A small network was shown many inputs. Here are its activations along a few directions, one row for each input.
In each table, some parts of the input vary, and every possible input appears once, in random order.
A made-up example of a description, with smaller parts first: ring(8) and (point or (values(2) and line(4)) or line(9)).
Shared parts are said once, and a part with two or three values counts as separate values.

Other details of the inputs vary at random and push rows far along two fixed directions, the same in every table; ignore that.

Rows:
r1: [0.83,-1.81,0.38,0.11,0.53,1.40,-2.20,0.96,1.43,1.10,-0.80,-1.48,-0.55]
r2: [-0.77,-3.88,0.52,-5.46,-0.13,2.28,-3.29,0.60,1.53,-0.07,-1.98,-5.06,-0.92]
r3: [-4.84,3.56,1.83,-0.89,3.81,-3.00,0.65,-5.86,0.18,-2.04,1.12,-1.55,0.91]
r4: [-0.47,-3.61,0.68,-3.81,-0.63,3.55,-4.65,0.43,1.72,-0.35,-1.12,-4.14,-1.24]
r5: [0.07,-1.10,0.20,-0.33,0.92,-0.37,0.13,0.54,-0.02,-0.57,-0.30,-2.18,1.08]
r6: [0.73,-0.20,-1.52,2.08,-0.66,1.11,0.36,1.54,-1.21,-0.03,0.17,2.90,1.07]
r7: [0.28,-3.76,-1.37,-4.12,-0.43,3.85,-3.10,2.62,0.67,0.63,-3.94,-4.52,-0.74]
r8: [0.75,-1.84,-0.87,0.66,-0.01,2.09,-1.37,1.75,-0.02,-0.65,-0.31,0.08,1.60]
r9: [-2.18,4.32,3.35,-0.35,2.96,-4.82,1.81,-4.62,2.21,-1.07,2.40,-2.16,-2.67]
r10: [3.57,-3.00,-2.36,-0.82,-4.35,0.37,1.23,2.69,-1.20,1.59,-2.45,3.00,0.28]
r11: [-1.40,3.35,4.43,-0.71,1.09,-4.74,-2.37,-7.52,0.89,-2.89,2.00,-1.44,-1.42]
r12: [0.35,-2.15,-1.77,-0.74,0.31,1.46,0.32,2.22,-0.53,0.00,-1.67,0.42,1.90]
r13: [2.29,2.85,-0.73,3.15,-2.08,-2.99,4.76,2.29,-1.51,3.25,1.01,4.62,-0.37]
r14: [-2.00,4.19,3.16,-0.12,3.05,-4.27,1.11,-4.23,0.13,-2.24,2.56,-1.39,1.23]
r15: [-0.40,-2.88,-3.58,0.51,-0.93,4.78,-0.83,2.06,-0.69,0.63,-1.87,1.39,1.52]
r16: [-2.40,3.61,5.21,1.03,3.48,-3.11,-0.63,-5.14,1.60,-2.38,3.19,-2.47,-1.31]
r17: [1.95,2.60,-1.25,4.04,-2.57,-1.57,3.62,1.76,-0.10,1.94,2.23,5.20,-2.63]
r18: [-1.15,-0.44,-0.52,0.14,1.61,1.71,-1.30,-1.34,-0.29,-0.90,0.16,0.18,1.04]
r19: [2.42,3.43,-2.05,3.82,-4.93,-0.48,2.93,3.32,-2.94,2.62,0.80,5.98,-1.87]
r20: [-1.26,-5.00,-1.69,-4.24,2.76,4.41,-2.98,0.85,0.96,-0.92,-3.37,-3.65,2.35]
r21: [1.84,2.97,-0.88,5.41,-2.60,-2.67,3.31,1.89,-2.56,0.99,2.67,5.39,0.10]
r22: [1.79,-1.20,-1.17,0.63,-1.19,1.01,2.50,3.17,-0.26,1.37,-0.47,0.88,0.64]
Description of these inputs: values(2) and (point or line(10)).
Q: The inputs of r18 and r20 match in every part but the values(2) part. If r21 is changed in the same way as r18 into r20, which row does it become?
A: r5
Q: Which other rows does r4 become when the values(2) part takes its other values? List them by row number.
A: r2

Rows:
r23: [-2.36,6.71,4.86,1.27,1.61,-6.22,-0.23,-6.64,1.32,-1.64,4.31,-1.17,-2.44]
r24: [-2.18,-4.22,-0.05,-3.36,2.97,1.77,-1.89,-1.58,1.88,-2.41,-1.28,-4.19,2.43]
r25: [-1.51,5.99,3.36,1.72,-0.60,-4.17,0.29,-5.37,-0.77,-1.53,3.87,1.94,-2.38]
r26: [3.27,-5.92,-2.95,-2.56,-2.96,4.58,-0.95,6.80,1.15,2.74,-3.58,-1.41,-0.27]
r27: [-1.46,4.01,2.86,-0.62,0.71,-4.94,0.94,-3.49,1.07,-1.12,2.15,-1.98,-1.87]
r28: [3.94,-1.17,-3.78,2.37,-5.43,1.29,2.05,4.28,-1.92,2.68,-1.90,4.34,-0.76]
r29: [3.63,-2.57,-2.27,0.99,-3.80,2.69,-0.03,5.44,0.18,3.15,-1.20,2.50,-0.90]
r30: [-3.29,5.73,1.28,2.47,2.95,-3.47,1.57,-4.59,-0.75,-0.78,2.81,3.04,0.10]
r31: [-1.88,-4.08,1.28,-4.50,4.56,2.89,-4.55,-0.97,0.85,-1.99,-2.85,-6.62,3.42]
r32: [-0.57,-3.99,1.13,-4.35,1.20,3.22,-5.39,-2.21,2.00,-1.97,-3.32,-5.94,-0.99]
r33: [-1.42,5.83,2.80,0.60,-0.82,-5.33,2.21,-4.34,-1.09,-1.64,3.21,1.47,-2.35]
r34: [-1.56,3.74,2.56,0.45,0.05,-2.75,-1.40,-4.35,0.36,-1.26,2.55,-0.78,-1.80]
r35: [2.90,-3.45,-4.19,-0.68,-4.92,2.89,0.83,5.69,-1.09,1.96,-2.30,1.60,-0.26]
r36: [3.80,3.10,-1.74,4.74,-5.17,-2.00,4.38,3.59,-1.47,3.40,2.57,7.46,-1.66]
r37: [-3.22,2.37,3.00,1.15,3.29,-2.85,-0.31,-5.74,0.49,-2.33,2.65,-0.11,1.33]
r38: [3.37,-5.83,-3.39,-2.36,-3.08,4.05,-0.39,6.59,1.28,2.32,-3.07,-0.85,-0.37]
r39: [-2.88,7.00,5.06,1.18,1.36,-5.84,-0.78,-7.12,0.12,-1.86,3.79,-0.84,-2.49]
r40: [4.08,-2.81,-2.04,0.54,-3.72,3.32,0.22,5.13,0.13,2.76,-1.14,2.93,-1.31]
r41: [3.87,3.04,-1.93,4.03,-5.28,-2.51,6.02,5.01,-2.67,4.71,1.33,7.09,-1.47]
r42: [3.69,-3.87,-4.36,1.65,-1.87,3.00,1.04,4.99,-2.21,1.19,-3.05,3.45,3.38]
r43: [-1.77,-5.07,1.87,-6.55,2.02,4.22,-6.42,-1.27,1.99,-1.55,-3.40,-8.21,-0.80]
r44: [1.53,-2.14,-1.11,-0.47,-3.04,3.22,-2.11,2.13,-0.66,0.81,-1.41,1.10,-1.05]
r45: [-1.48,-4.22,0.26,-4.58,3.95,2.18,-3.87,-0.68,1.26,-3.07,-2.32,-5.87,3.14]
r46: [0.83,-4.40,-5.45,0.10,-0.93,5.69,-0.76,4.55,-0.34,1.62,-2.34,2.85,1.81]
r47: [1.28,-4.82,-4.65,1.03,-0.95,4.95,0.73,6.36,-0.93,0.60,-1.98,0.91,1.98]
r48: [-4.46,6.17,4.31,2.60,5.01,-4.52,1.41,-5.44,-0.76,-2.36,3.78,-1.53,0.24]
r49: [3.74,0.71,-1.76,1.49,-4.23,-1.01,4.47,4.11,-0.87,2.39,0.87,4.81,-1.77]
r50: [0.33,-3.98,-2.68,-0.51,-0.70,2.80,1.25,2.71,-0.45,0.55,-1.61,1.15,2.93]
r51: [-1.71,-4.93,1.10,-6.40,1.65,3.65,-5.99,-0.72,2.66,-1.71,-3.39,-8.69,-0.40]
r52: [4.18,3.05,-2.45,5.06,-5.49,-2.94,5.32,3.30,-2.21,3.38,0.60,7.03,-1.46]
r53: [-0.85,6.03,3.43,2.41,-0.19,-5.39,0.94,-3.71,0.15,-0.03,3.31,1.10,-2.24]
r54: [1.84,-4.41,-4.27,1.87,-2.47,3.82,0.87,3.86,-0.94,1.21,-0.73,4.26,2.69]
r55: [-2.34,2.17,2.40,1.29,3.30,-3.59,1.05,-6.16,0.51,-2.37,1.55,-0.25,1.37]
r56: [-2.33,3.66,3.45,0.87,3.85,-3.41,-1.37,-4.87,-0.64,-2.83,2.41,-0.61,1.80]
r57: [-0.83,-5.12,2.69,-6.60,3.27,3.50,-5.45,-0.82,3.66,-0.81,-2.78,-8.72,-1.30]
r58: [-3.69,5.95,3.85,3.82,5.06,-5.02,1.19,-6.68,-0.12,-3.30,3.57,-0.90,-0.17]
r59: [-1.31,-3.83,1.74,-5.27,2.19,2.19,-4.84,-0.41,2.75,-0.30,-2.80,-8.14,-0.64]
r60: [4.28,-3.34,-2.66,0.34,-3.96,3.73,0.21,5.29,0.40,2.54,-0.89,2.94,-1.15]
r61: [-2.07,-4.93,1.08,-5.49,4.80,3.27,-5.23,-0.99,1.68,-2.98,-3.15,-7.64,3.42]
r62: [-4.53,-1.82,0.89,-4.87,5.78,2.07,-3.41,-3.45,2.41,-2.31,-1.98,-6.22,1.43]
r63: [0.93,2.30,-4.21,3.48,-2.18,0.12,5.75,3.76,-3.45,3.52,-0.09,7.50,1.40]
r64: [-1.79,3.94,2.53,1.53,2.92,-3.74,-0.27,-4.50,-0.83,-2.66,3.20,0.86,1.65]
r65: [-1.58,4.75,2.90,0.22,-0.05,-4.36,0.99,-3.36,-1.00,-0.07,1.96,-0.57,-1.90]
r66: [-0.18,-5.14,1.86,-5.07,3.04,2.71,-5.79,-1.37,4.45,-1.16,-3.45,-8.47,-0.98]
r67: [-3.00,-5.27,0.53,-2.28,5.12,5.39,-6.60,-0.93,2.71,-3.18,-1.22,-7.25,1.42]
r68: [1.45,-4.51,-5.55,0.17,-0.40,4.99,0.38,4.15,-0.44,1.74,-4.18,2.24,1.95]
r69: [1.42,-5.83,-3.92,-0.37,-1.54,4.82,0.95,4.97,-1.12,2.12,-2.93,1.57,3.41]
r70: [-4.38,5.97,4.29,3.66,4.92,-4.12,-0.14,-6.02,-0.16,-3.10,4.57,-0.64,-0.22]
r71: [2.88,3.53,-2.01,3.41,-6.23,-1.97,5.31,3.32,-3.81,2.52,1.35,7.72,-1.58]
r72: [4.16,2.57,-1.59,3.09,-5.23,-1.92,6.04,4.53,-2.03,3.48,1.52,7.09,-1.96]
r73: [1.96,4.11,-0.59,2.85,-4.00,-3.81,4.79,2.09,-1.75,2.46,1.68,4.60,-1.46]
r74: [0.05,-2.67,-2.48,1.22,0.30,3.56,0.55,4.14,-0.89,0.20,-1.12,0.08,1.81]
r75: [0.42,6.14,4.08,1.94,0.66,-6.09,2.74,-4.91,0.61,-0.52,3.20,1.60,-3.03]
r76: [-3.22,5.77,0.59,1.26,2.69,-4.65,3.65,-4.07,-0.76,-1.21,2.64,2.36,0.24]
Q: What do these inputs look like to the network?
A: line(6) and (values(4) or line(5))
Q: The inputs of r35 and r28 match in every part but the line(6) part. If r47 is changed in the same way as r35 into r28, which row does it become?
A: r58
Q: The inputs of r36 and r66 match in every part but the line(6) part. If r54 is changed in the same way as r36 into r66, which row does it become?
A: r55
Q: Which other rows does r31 become when the values(4) part takes its other values? List them by row number.
A: r48, r63, r69
Q: Which other rows does r23 become when the line(5) part takes its other values? List them by row number.
A: r25, r34, r36, r60
Q: Which other rows does r61 become when the line(6) part takes its other values? List them by row number.
A: r31, r42, r45, r56, r64
Q: Which other rows does r62 become when the values(4) part takes its other values? List them by row number.
A: r50, r61, r74

Rows:
r77: [-0.64,2.66,2.92,0.35,0.40,-2.28,-0.97,-2.85,0.72,-1.17,1.91,-0.87,-1.89]
r78: [-3.73,5.37,2.56,0.45,2.61,-3.90,2.62,-3.53,0.00,-0.81,2.95,-0.55,-1.26]
r79: [0.51,-4.52,-0.35,-3.23,0.01,3.97,-4.66,0.65,2.04,-0.60,-2.48,-4.10,-0.80]
r80: [1.25,1.89,-3.31,2.83,-3.32,-0.51,4.11,3.57,-4.66,1.77,-0.27,5.97,2.23]
r81: [-0.42,-0.87,0.53,0.70,2.20,1.13,-1.67,-0.90,1.00,-0.74,-0.12,-1.42,0.37]
r82: [0.34,-2.08,-0.55,-2.88,-0.76,1.27,-0.74,0.51,0.83,0.25,-2.14,-1.70,-0.29]
r83: [2.87,-0.78,-3.20,1.79,-4.89,1.47,1.62,3.07,-1.46,2.57,-0.79,5.07,-0.86]
r84: [-1.38,4.64,3.62,-0.45,1.22,-5.08,1.23,-3.94,0.45,-1.25,2.27,-1.29,-1.68]
r85: [-1.46,-0.83,-1.16,-0.04,0.53,2.53,-1.21,1.17,0.58,0.25,0.18,-0.87,-0.82]
r86: [3.00,0.71,-3.50,3.93,-2.71,-0.53,5.49,4.72,-2.33,2.98,-0.09,6.21,1.10]
r87: [3.27,0.71,-1.86,2.84,-4.06,-1.12,4.07,4.95,-2.24,2.71,0.59,4.34,-0.04]
r88: [-0.29,-1.92,-0.88,1.19,1.18,1.49,-1.21,-0.19,0.36,-1.09,-0.23,-0.21,1.46]
r89: [-1.51,2.42,2.67,-0.72,0.84,-2.08,-1.78,-4.69,1.18,-1.49,1.37,-1.60,-1.71]
r90: [2.19,-0.03,-3.29,4.03,-2.94,0.79,3.30,3.09,-2.45,1.23,1.47,7.49,1.88]
r91: [-1.01,-3.35,-0.40,-1.82,2.83,1.48,-1.32,-0.31,1.25,-1.47,-1.82,-3.50,2.35]
r92: [3.23,0.68,-1.28,3.74,-4.12,0.02,2.17,4.22,-1.80,2.21,1.15,4.55,-0.70]
r93: [-0.90,4.01,3.77,-0.25,1.18,-4.55,1.21,-3.23,0.26,-0.96,2.21,-1.59,-1.23]
r94: [-2.04,3.67,2.43,-0.06,3.47,-3.57,1.08,-3.59,1.05,-0.46,1.36,-1.08,-0.44]
r95: [-0.25,-0.75,0.97,-2.84,0.51,-0.37,-1.23,-1.16,1.16,-0.54,-1.04,-3.10,-0.81]
r96: [-1.65,3.48,2.66,-1.48,0.84,-3.99,1.02,-4.72,0.37,-0.66,0.95,-0.65,-1.44]
r97: [-2.77,3.05,2.41,-0.06,3.38,-4.03,1.68,-4.75,0.04,-2.34,2.69,0.10,1.72]
r98: [0.56,-6.28,-1.86,-2.51,1.33,6.29,-4.62,2.80,2.32,0.57,-3.61,-3.43,0.57]
r99: [0.90,-5.81,-0.06,-3.14,0.18,4.80,-5.10,2.17,2.01,-0.33,-2.56,-5.01,-0.14]
r100: [-0.09,-6.07,-2.85,-2.35,0.10,6.79,-5.08,2.93,-0.67,-0.62,-3.96,-2.76,2.42]
Q: What do these inputs look like to the network?
A: values(2) and (point or line(5) or line(6))
Q: The inputs of r92 and r87 match in every part but the values(2) part. If r81 is changed in the same way as r92 into r87, which row does it become?
A: r86
Q: Which other rows does r84 become when the line(6) part takes its other values? List them by row number.
A: r82, r87, r93, r95, r96
